cols: V G Y E W A
z_719: [ 2.86  1.82 -1.14 -1.28  1.31  0.94]
z_238: [-5.38 -2.37 -0.34  0.79  1.62  0.06]
z_555: [ 4.04 -3.11  4.39 -1.74 -7.17 -2.51]
z_935: [-3.10 -7.17 -1.74 -2.51  4.39  4.04]
z_471: [ 3.64  2.84 -1.64 -0.96  0.23 -0.30]
z_594: [-2.95 -2.38 -5.27 -0.95  1.34 -1.22]
z_944: [-2.45 -4.57 -5.11 -1.76 -2.29 -0.51]
z_578: [-2.88 -3.93 -0.26  0.63 -8.62 -3.23]
z_712: [-1.28  0.95  2.42  1.49 -5.18 -3.63]
z_447: [-0.66 -4.78 -4.15 -2.65  3.87  3.25]
z_352: [ 4.37 -1.53 -3.28 -2.81 -2.30 -1.78]
order: [-7.17 -3.10 -2.51 -1.74  4.04  4.39]
z_935
down: [ 2.86 -5.38  4.04 -3.10  3.64 -2.95 -2.45 -2.88 -1.28 -0.66]
V
down: [ 4.04 -3.10  3.64]
V
down: [-0.26  2.42 -4.15]
Y
down: [ 0.79 -1.74 -2.51 -0.96 -0.95 -1.76  0.63  1.49 -2.65 -2.81]
E
down: [-2.51 -0.96 -0.95 -1.76  0.63  1.49]
E

cols: N L X D F
z_17: [-0.25  1.71  6.37  1.41 -4.74]
z_819: [-0.25  1.71  3.80  5.01  2.20]
z_557: [ 8.09 -5.57 -3.46  5.57 -7.51]
z_636: [8.71 3.02 6.18 2.59 0.37]
z_954: [ 6.84 -3.20 -6.80 -6.95 -1.78]
z_710: [-4.00 -1.67 -2.61 -0.74 -4.39]
z_781: [ 8.09 -5.57 -5.66  5.57 -7.51]
q: [-3.46  5.57 -7.51]
z_557
down: [-7.51  0.37 -1.78 -4.39]
F

cols: P J S T Z U K M Q
z_96: [-2.78  0.72 -1.22 -0.09  1.92 -1.50  0.53  5.13  3.69]
z_15: [-0.04 -6.07 -4.09 -4.98 -1.74 -4.25  3.70  0.64  3.46]
z_468: [-4.54  5.25  4.49 -5.02  2.07  4.23  0.35 -1.60  2.84]
z_235: [ 0.13 -2.92  0.58  5.39  1.50 -5.01 -5.10 -5.97  6.46]
z_443: [-0.10  1.88  3.86  0.71  4.20  4.23 -1.74  7.01 -4.01]
z_609: [-0.09  1.92  5.13  0.72  0.53  3.69 -1.22 -2.78 -1.49]
order: [-4.09 -0.04  0.64  3.70 -4.98 -4.25 -6.07 -1.74  3.46]
z_15
down: [-1.50 -4.25]
U
order: [ 3.69 -2.78  0.72 -1.22 -0.09  1.92 -1.50  0.53  5.13]
z_96

cols: lok toku Kod Rugu dil vul
z_762: [-0.98  0.98 -0.59 -0.27 -7.52  1.02]
z_115: [ 1.23 -0.19  1.54  4.21 -2.63 -2.81]
z_137: [ 0.98 -0.58  1.02 -0.98 -0.27 -7.52]
down: [-0.27  4.21]
Rugu
q: [-0.59 -0.27 -7.52  1.02]
z_762
order: [ 1.02 -0.98 -0.27 -7.52  0.98 -0.58]
z_137
order: [-0.27 -0.98 -7.52  1.02 -0.58  0.98]
z_137
down: [1.23 0.98]
lok
q: [1.54 4.21]
z_115
order: [-0.27 -0.98 -7.52 -0.59  1.02  0.98]
z_762

cols: bekav fuf Lufe nubu dumad Voru Dev buzur
z_667: [-6.23  1.50  8.49  6.24  3.14 -8.37  6.83 -5.15]
z_629: [-3.58  4.53 -1.30  3.69  1.10 -8.66 -2.54  0.29]
z_241: [-7.39  6.53 -5.79  8.02 -7.04 -2.93 -0.29 -3.11]
z_846: [-3.56  2.70 -5.86  6.48  4.49 -3.03 -7.90  0.66]
z_729: [ 6.24 -8.37  1.50  8.49 -6.23  3.14 -5.15  6.84]
z_804: [ 6.24 -8.37  1.50  8.49 -6.23  3.14 -5.15  0.69]
z_753: [ 6.24 -8.37  1.50  8.49  8.86  3.14 -5.15  6.84]
order: [ 1.50  6.24  6.84 -6.23 -5.15  3.14  8.49 -8.37]
z_729
order: [ 0.66 -3.56  2.70 -5.86  6.48  4.49 -3.03 -7.90]
z_846
down: [-8.37 -8.37 -8.37]
fuf
down: [-8.37 -8.66 -2.93]
Voru

